Look-ups in named tables: a row name and a column name give one cell, copied from the table.

bovibi =
         domevo   nazo  mumop  narukur  rosefu   duva
petamez   6.171  6.459  1.308    5.293   4.666  8.642
suv       6.747  6.299  1.008    5.329   5.203  7.887
pep       5.585  5.748  1.579    6.097   5.313  7.611
sifo      6.725  7.120  1.351    4.700   4.663  8.106
fador     6.198  6.171  1.602    6.423   5.565  8.238

nazo of suv is 6.299
narukur of fador is 6.423
narukur of suv is 5.329
rosefu of sifo is 4.663
rosefu of pep is 5.313
duva of suv is 7.887
domevo of suv is 6.747
domevo of sifo is 6.725
mumop of fador is 1.602

lobu:
	fubisig	kisu	ladum	kap	porak	nev	valupu	nes	gizut
tas	0.54	6.29	6.43	5.85	3.88	4.96	7.68	0.04	5.49
mivav	5.79	7.02	7.00	7.42	3.85	3.81	6.60	6.01	7.46
dab	3.44	6.12	5.70	5.68	2.96	4.20	5.85	2.95	5.81
zeg	2.35	7.59	7.88	7.28	2.72	3.26	9.17	2.55	7.23
limigel	2.88	8.00	8.26	7.71	1.94	2.37	9.47	3.08	7.78
buza	2.91	7.69	7.97	7.33	2.36	2.80	9.26	3.10	7.35
pubu	2.87	8.20	8.42	8.09	2.09	2.63	9.29	3.01	8.04
ditomo	2.96	7.39	7.62	6.91	2.31	2.76	8.99	3.11	7.00

ditomo, kisu => 7.39
zeg, kisu => 7.59
tas, ladum => 6.43
zeg, gizut => 7.23
tas, gizut => 5.49
pubu, valupu => 9.29
mivav, nes => 6.01
limigel, gizut => 7.78
dab, kisu => 6.12
pubu, kisu => 8.20
buza, nev => 2.80
limigel, kap => 7.71
mivav, kisu => 7.02
pubu, fubisig => 2.87
buza, nes => 3.10
ditomo, gizut => 7.00
Which row has the largest valupu? limigel

voda
           gub    zanav     guku   tigor      rel    doset      lut      sir
liv     -0.041  -26.737  -34.679   2.882   65.034  -61.891   40.993  -56.150
fefem   -1.446   -0.306  -18.099   4.141   26.117  -29.023   20.094  -19.240
norova  -3.779   69.103    7.772  -1.369  -45.985   36.694   -0.457   76.448
lar      1.579  -23.648   22.943  -3.228  -21.095   26.385  -30.789   -3.292
zefuvo   2.379  -75.933   11.161  -5.734   26.935  -17.034  -18.964  -70.410
rosez    3.945  -11.210  -11.255   1.268   26.226  -21.785    9.594  -29.109
duz      0.163   26.574   40.467  -1.265  -70.851   55.433  -42.826   60.517

tigor of zefuvo is -5.734
tigor of fefem is 4.141
sir of liv is -56.150
zanav of lar is -23.648
sir of duz is 60.517
rel of lar is -21.095
lut of norova is -0.457
lut of fefem is 20.094
sir of lar is -3.292
rel of rosez is 26.226
gub of rosez is 3.945
sir of norova is 76.448
zanav of fefem is -0.306
tigor of duz is -1.265
doset of liv is -61.891
guku of norova is 7.772

Table bakogo
         bom  kesi  vezomeg  kalutaf  zib  ker
mokopep   80   117       90      174  119  204
gib      120   106      132      106  145  204
gevusi   186    89      115      158   80  204
dok       80    73      169       79  101  204
tadunad  152    91      164       53   49  204
fizof     54    82       93       79  142  204
giso     130   121      154      145   88  204
migakip   98    80      137      109  103  204
fof       92    49      166       89  145  204
fudoki   108   141      161      155   83  204

dok, kalutaf: 79
fof, ker: 204
fudoki, bom: 108
fof, zib: 145
gevusi, kesi: 89
dok, zib: 101
mokopep, zib: 119
tadunad, kalutaf: 53
fof, vezomeg: 166
tadunad, kesi: 91
giso, vezomeg: 154
gevusi, vezomeg: 115
dok, ker: 204
tadunad, bom: 152
gib, kesi: 106
fudoki, zib: 83
fizof, zib: 142
gib, bom: 120

lan
         lud  sofenu   gor  mezoma   sef  bupu   rus  dito
guboki  5657    5292  7377    3848  1772  5149  5749  4498
lis     3317    5388  5432    5526  2167  7356  5622  3637
pivir   5745    4103  5671    6824  2509  8891  6008  6132
gigu    4267    5987  5981    4201  1610  5804  4066  3057
zur     7035    5761  6385    5616  2410  6786  5736  3714
soper   5483    5699  8642    3942  1633  5658  4903  5967
nir     4805    5343  5415    5671  1994  7353  4405  4038
lutur   5255    5054  7972    5034  2471  6703  7963  5493

mezoma of lis is 5526
gor of guboki is 7377
bupu of lutur is 6703
dito of pivir is 6132
sofenu of pivir is 4103
sef of pivir is 2509
gor of gigu is 5981
dito of nir is 4038
lud of soper is 5483
bupu of nir is 7353
Which row has the largest bupu? pivir

kopag:
	miseli	timono	ruzi	digi	vuke
dapa	3527	181	-6992	-5316	1096
rud	-4005	7571	-9565	3540	-6415
vule	-7588	-3330	-5319	3707	5137
sopa	2713	4400	-6440	-7751	4320
tibuse	983	124	-2109	6952	-9639
fupater	-6320	3248	4221	-4080	-5497
bir	-9111	3538	2712	-7730	791
sikuz	4353	-1168	3686	-5389	-7357

dapa, vuke: 1096
sopa, ruzi: -6440
dapa, ruzi: -6992
fupater, miseli: -6320
sopa, vuke: 4320
fupater, digi: -4080
rud, ruzi: -9565
fupater, timono: 3248
sopa, timono: 4400
vule, miseli: -7588

rukedot =
	kud	gikosag	bubi	getetus	pefibuv	mipi
deteraz	159	87	76	96	104	63
nazorot	153	137	123	112	50	68
soserel	91	63	96	179	67	100
nok	238	103	41	102	81	170
der	98	70	100	189	70	119
noza	196	120	123	132	138	82
nufe	177	100	96	86	121	50
zezon	147	167	139	127	67	63
vofoni	189	113	104	189	132	59
lugap	226	123	14	132	64	156
tob	67	120	72	45	121	63
lol	104	80	92	179	81	133

What is the pefibuv of zezon in rukedot?
67
What is the bubi of lol in rukedot?
92
What is the bubi of nazorot in rukedot?
123
What is the mipi of nazorot in rukedot?
68
What is the mipi of zezon in rukedot?
63
What is the bubi of nufe in rukedot?
96
What is the pefibuv of tob in rukedot?
121
What is the kud of nufe in rukedot?
177
What is the mipi of soserel in rukedot?
100
What is the kud of lugap in rukedot?
226

velu.tsv
	ronak	koboso	rilada	bal	ludagup	zak
sofose	-653	-192	-312	-293	-480	-271
dirar	743	-441	393	167	44	-93
nulena	33	161	-400	-219	-561	98
sab	-301	-279	-126	-66	-320	131
mos	-14	-256	172	-489	628	203
mosedu	-155	-113	54	305	-847	-922
domi	665	59	-34	-153	678	-439
taf	-176	-809	-627	169	-162	-327
rem	-261	-365	-325	-201	-308	-87
bilata	50	-358	-185	72	-472	55
lef	-259	-562	16	-73	-157	246

sofose, ronak: -653
mosedu, ludagup: -847
bilata, rilada: -185
nulena, koboso: 161
taf, rilada: -627
mos, ronak: -14
dirar, ludagup: 44
sofose, rilada: -312
mos, ludagup: 628
nulena, ronak: 33
sab, rilada: -126
domi, ludagup: 678
domi, ronak: 665
taf, ludagup: -162
bilata, ludagup: -472
mosedu, ronak: -155
lef, zak: 246
sofose, bal: -293

Table tagavob
,vud,neti,dipon,sul,vaseran,zivaroz,lepota
pem,-0.84,-0.38,0.63,-0.91,-0.02,-0.25,0.69
luz,-0.20,0.15,-0.03,0.28,0.22,0.18,0.12
rebob,-0.11,-0.07,-0.13,0.18,0.35,0.43,0.08
bakof,-0.47,0.18,0.15,0.36,0.13,0.61,0.28
kamit,-0.50,0.04,-0.12,0.19,0.26,0.17,0.25
pufup,-0.21,0.34,-0.05,0.47,0.76,0.01,-0.29
lenekes,-0.21,0.14,0.07,0.24,0.28,0.29,0.14

vud of lenekes: -0.21
dipon of rebob: -0.13
dipon of lenekes: 0.07
vaseran of bakof: 0.13
lepota of rebob: 0.08
zivaroz of bakof: 0.61
Which row has the largest lepota? pem

rizume:
,meveka,sab,beme,rimuzaz,nen
kopam,18,88,30,15,80
fedi,60,137,88,103,86
roz,81,156,200,17,29
pudop,217,71,169,167,138
bemoran,51,87,122,86,17
pobi,159,72,61,8,86
pezov,174,188,32,213,168
kazi,196,178,71,169,47
gopobel,15,7,195,94,169

What is the sab of pobi in rizume? 72
What is the nen of pezov in rizume? 168
What is the meveka of kazi in rizume? 196
What is the rimuzaz of pudop in rizume? 167
What is the sab of bemoran in rizume? 87
What is the beme of pezov in rizume? 32
What is the meveka of kopam in rizume? 18
What is the beme of kopam in rizume? 30
What is the nen of fedi in rizume? 86
What is the meveka of gopobel in rizume? 15
What is the rimuzaz of kazi in rizume? 169
What is the nen of pobi in rizume? 86
What is the nen of pudop in rizume? 138
What is the rimuzaz of roz in rizume? 17
What is the meveka of bemoran in rizume? 51
What is the beme of roz in rizume? 200
What is the nen of roz in rizume? 29
What is the beme of pudop in rizume? 169
Row with the largest nen: gopobel

kipavud =
|  | rifo | mup | rut | munakil | neze | makabet | kuviva |
|---|---|---|---|---|---|---|---|
| zer | 46 | 47 | 46 | 18 | 37 | 78 | 51 |
| tekugur | 40 | 82 | 45 | 34 | 43 | 23 | 42 |
| zizufaf | 40 | 81 | 46 | 44 | 42 | 21 | 44 |
| dun | 41 | 36 | 47 | 36 | 42 | 94 | 57 |

What is the neze of zizufaf in kipavud? 42
What is the mup of tekugur in kipavud? 82
What is the munakil of zizufaf in kipavud? 44
What is the rut of zizufaf in kipavud? 46
What is the munakil of dun in kipavud? 36
What is the munakil of tekugur in kipavud? 34
What is the rut of dun in kipavud? 47
What is the neze of dun in kipavud? 42
What is the makabet of tekugur in kipavud? 23
What is the kuviva of dun in kipavud? 57
What is the mup of zizufaf in kipavud? 81
What is the kuviva of zizufaf in kipavud? 44
What is the rifo of zizufaf in kipavud? 40
What is the rifo of zer in kipavud? 46
Which row has the largest neze? tekugur

Table forokin
          zin   nav
lifinon  7.67  8.09
ridovi   5.94  5.46
lup      0.84  4.04

lifinon, nav => 8.09
ridovi, nav => 5.46
lifinon, zin => 7.67
ridovi, zin => 5.94
lup, nav => 4.04
lup, zin => 0.84

dof.tsv
	tet	lipapa	fuv	mokil	vut	tonesel
gabub	46767	44736	81423	81672	73717	27331
dupur	42640	63695	32275	24621	53382	20436
modo	19733	29684	83631	86086	21779	89267
tupif	61538	67486	32201	66020	35327	49108
nuf	93835	41164	88371	75874	94880	49232
bidi	74667	98919	53874	71018	68808	31298
kugefa	47938	31130	28767	50570	65585	76041
rin	91570	56890	82144	89033	94308	49829
tun	58152	96435	39017	20977	23875	43094
bofevu	67465	40354	79685	95392	39095	78359
fogil	35676	79709	71732	25450	89632	60263

modo, vut => 21779
rin, vut => 94308
fogil, mokil => 25450
kugefa, mokil => 50570
modo, fuv => 83631
bofevu, tet => 67465
gabub, tet => 46767
dupur, lipapa => 63695
tun, lipapa => 96435
bofevu, mokil => 95392
bidi, tonesel => 31298
Row with the largest mokil: bofevu

